A small network was shown many inputs. Here are its activations along a few directions, one row for each input.
Each table varies a few parts of the input and shows all the possible inputs, shuffled.
Descriptions start from the smaller parts, as in this example, which fits no table here: one of 8 places around a ring, together with either a single point or (one of 2 separate values, together with one of 4 places along a line) or one of 11 places along a line.
Shared parts are said once, and a part with two or three values counts as separate values.
(in the rows, 128 means zero)

Other details of the inputs vary at random and push rows far along two fixed directions, the same in every table; ignore that.

A family of inputs:
R1: [136 126 108 101  98 210 103 134 147 118 129]
R2: [ 94 127  80 207 129  81 145 119 119 111 112]
R3: [124 128 115 178 123  69 142 124 150 126 125]
R4: [168 143 136  58 102 193  95 150 123 144 144]
R5: [134 111 143 103 115 196 117 131 161 109 124]
R6: [107 120 132 176 146  60 158 111 108 130 120]
R7: [101  99 107 181 135 160 140 114 169  76 103]
R8: [101  77 109 181 119 163 143 112 160  86 100]
R9: [104  87 112 184 115 163 148 110 159  81 105]
R10: [104 122 122 168 157  87 143 118 132 116 117]
R11: [103 131 133 176 150  58 160 115 116 124 120]
R12: [160 120 166  49 107 203 106 131 140 126 133]
R13: [118  83  85 174 103 154 141 122 177  82 118]
R14: [146 142 165  88 136 114 122 137 110 163 150]
R15: [136 125 108 101 101 215 105 136 151 118 128]
R16: [140 173 132 114 139  51 121 140  73 173 150]
R17: [161 143 132  51  96 209  85 143 130 142 145]
R18: [107 129 128 170 158  58 155 108 113 118 116]
R19: [141 121 109 104 102 218 110 139 151 115 124]
R20: [155 162 183  64 153  64 118 143  79 200 163]
R21: [107 101  76 189 105 172 132 125 153  78 101]
R22: [142 173 135 110 146  59 128 144  79 179 149]
R23: [156 119 165  49 113 196 102 136 139 135 134]
R24: [147 149 165  76 153  91 120 130 101 160 142]
R25: [ 98 124 130 174 157  58 152 122 119 133 118]
R26: [161 182 186  55 160  58 122 135  78 183 162]
R27: [104 138  94 176 138  96 145 127 120 131 122]
Description of these inputs: either one of 2 separate values or one of 10 places around a ring or (one of 3 separate values, together with one of 5 places around a ring).
List by row number the other inputs of the same sort as R13.
> R3

A family of inputs:
R28: [164 167 203  56 158  24 127 135  88 195 163]
R29: [123 103 145 116 123 180 128 124 151 109 118]
R30: [135  90 151 115 120 166 125 122 169 107 125]
R31: [131 127  88 150  92 156 116 136 145 117 129]
R32: [155 111 163  65 114 218 111 130 150 117 128]
R33: [173 195 145  70 127  44 113 157  64 211 177]
R34: [107 148  97 171 141  90 135 127 115 128 122]
R35: [133 145 117 107 125 152 112 140 122 140 135]
R36: [125 117 125 117 124 177 123 124 131 107 118]
R37: [ 84 104 119 207 150  91 163 105 138  98 101]
R38: [114 140  85 185 123  64 142 134 110 145 133]
R39: [146 120 142  66 112 218 100 135 133 122 128]
R40: [102  89 123 195 142  88 163 104 161  90 107]
R41: [ 91 124 107 195 149  80 151 112 110 109 105]
R42: [137 141 112 105 120 173 111 137 132 126 132]
Changing only one part turns R39 into R41. The same change can be made to R30. Which row results?
> R28
Describe the family of inputs behind these rows.
> one of 3 separate values, together with one of 5 places along a line
Start at R33 and move only the place on the line of 5, one step at a time. The first step leads to R42. Which rows follow, in order?
> R36, R32, R40
Change only the choice among 3 separate values in R34. List by row number the other rows that result.
> R35, R42

A family of inputs:
R43: [148 148 132  99 123 104 113 139 135 154 149]
R44: [154 164 137  81 126 139 113 133 113 136 142]
R45: [134 107 146  91 125 202 111 129 127 129 131]
R46: [ 96 165 120 175 177  39 156 125  97 149 128]
R47: [156 131 126  88 109 206 101 128 158  98 123]
R48: [110 114 110 176 139  95 144 112 143  88 103]
R49: [152 146 144  95 124  84 116 143  87 180 161]
R50: [102 117  81 199 110 124 142 130 132 113 116]
R51: [139 112 127 102  97 200 109 118 126 106 115]
R52: [100 100 156 186 141 100 166 108 151 111 110]
R53: [131 150 138  96 138 165 120 138 114 148 131]
R54: [146 137 137  86 123 148 111 125 139 112 134]
R55: [149 143 152  86 130 107 117 130  84 147 145]
R56: [136 124 119 116  99 147 115 134 118 147 135]
R57: [146 102 125  97  99 175 111 139 148 133 135]
R58: [140 146 166  82 158 105 116 135 119 157 140]
R59: [ 98 128 134 166 184  22 161 120 100 149 128]
R60: [129 161 152  96 145 119 120 142  85 166 139]
R61: [130 117 154  82 138 156 118 135 123 140 130]
R62: [149 130 152  74 124 130 115 131 109 139 136]
R63: [106 100  98 165 127 215 123 119 188  72  97]
R64: [119 101 136 186 111  94 159 121 158 121 127]
R65: [106 131  79 196 122 106 142 129 147 113 118]
R66: [104 109  79 183 109 187 139 115 153  70  98]
R67: [145 124 126  92  93 221 103 132 131 103 123]
R68: [149 128 146  88 137 107 126 126 113 134 137]
R69: [ 85 119 109 188 159  93 149 113 148 103 110]
R70: [124 138 149 103 140 128 123 129  93 157 129]
R71: [111  62  80 179 100 186 139 122 191  73 106]
R72: [145 158 120 109 116 123 120 148 110 165 149]
R73: [118 154 102 179 145  35 142 131 121 147 137]
R74: [152 145 142  99 130  82 116 142 125 163 147]
R75: [116 110 150 181 126  82 166 103 139 103 113]
Describe the family of inputs behind these rows.
> one of 3 separate values, together with either a single point or one of 10 places around a ring
Changing only the choice among 3 separate values turns R48 into R58. The same change can be made to R66. Which row results?
> R53
Change only the place on the ring of 10 in R56. List by row number the other rows that result.
> R43, R49, R50, R57, R65, R71, R72, R73, R74
Change only the choice among 3 separate values in R49. List by row number the other rows that result.
> R45, R55

A family of inputs:
R76: [108  88  87 191 113 134 148 119 169  95 104]
R77: [113  87  86 197 122 128 146 114 163  99 101]
R78: [ 91 139  86 196 154  35 153 120  88 137 128]
R79: [172 148 190  37 140 130 102 152 110 177 166]
R80: [138 111 121 120  99 161 124 135 158 119 132]
R81: [ 94  98 103 183 141 123 152 115 162  79  98]
R82: [ 90  95 108 196 140 133 169 108 154  86 102]
R83: [136 138 107 106 114 182 106 132 144 122 137]
R84: [140 143 112 111 107 193 107 138 152 122 128]
R85: [ 99 126  78 195 125 138 135 120 155  97 112]
R86: [185 160 173  29 101 131 100 148 109 175 172]
R87: [131 114 137 114 135 161 137 129 152 109 123]
R88: [ 94 121 124 193 162  32 150 122 122 126 120]
R89: [112 134 108 202 128  32 161 114 111 119 129]
R90: [123 116 136 106 123 163 125 121 148 114 114]
R91: [148 170 172  87 167  28 124 130  77 169 148]
R92: [147 105 149  94 112 221 117 121 151  99 123]
R93: [152 116 116  80  83 251  94 148 144 114 121]
R94: [134 141 155 103 139 101 120 119 108 139 127]
R95: [101 110  79 198 108 164 136 129 148  90  96]
R96: [128 116 145 117 121 167 125 112 132 112 117]
R97: [164 176 152  50 132  97 105 156  61 195 161]
R98: [154 210 159  84 152  27 119 154  59 213 163]
R99: [ 95 148  88 193 157  36 151 118  98 138 132]
R100: [133  99 151  95 104 217 108 125 157 119 126]
R101: [138 119 107 100 104 192 107 137 125 121 131]
R102: [132 130 163 115 143 108 134 132 114 156 146]
R103: [ 94 122 131 181 152  47 146 117 117 136 119]
R104: [153 105 146  90 116 218 110 127 159  91 122]
R105: [140 156 172  74 146  92 132 128  94 173 144]
Describe the family of inputs behind these rows.
> either one of 5 places along a line or one of 10 places around a ring or (one of 3 separate values, together with one of 5 places around a ring)
List by row number the other inputs of the same sort as R77.
> R76, R80, R86, R89
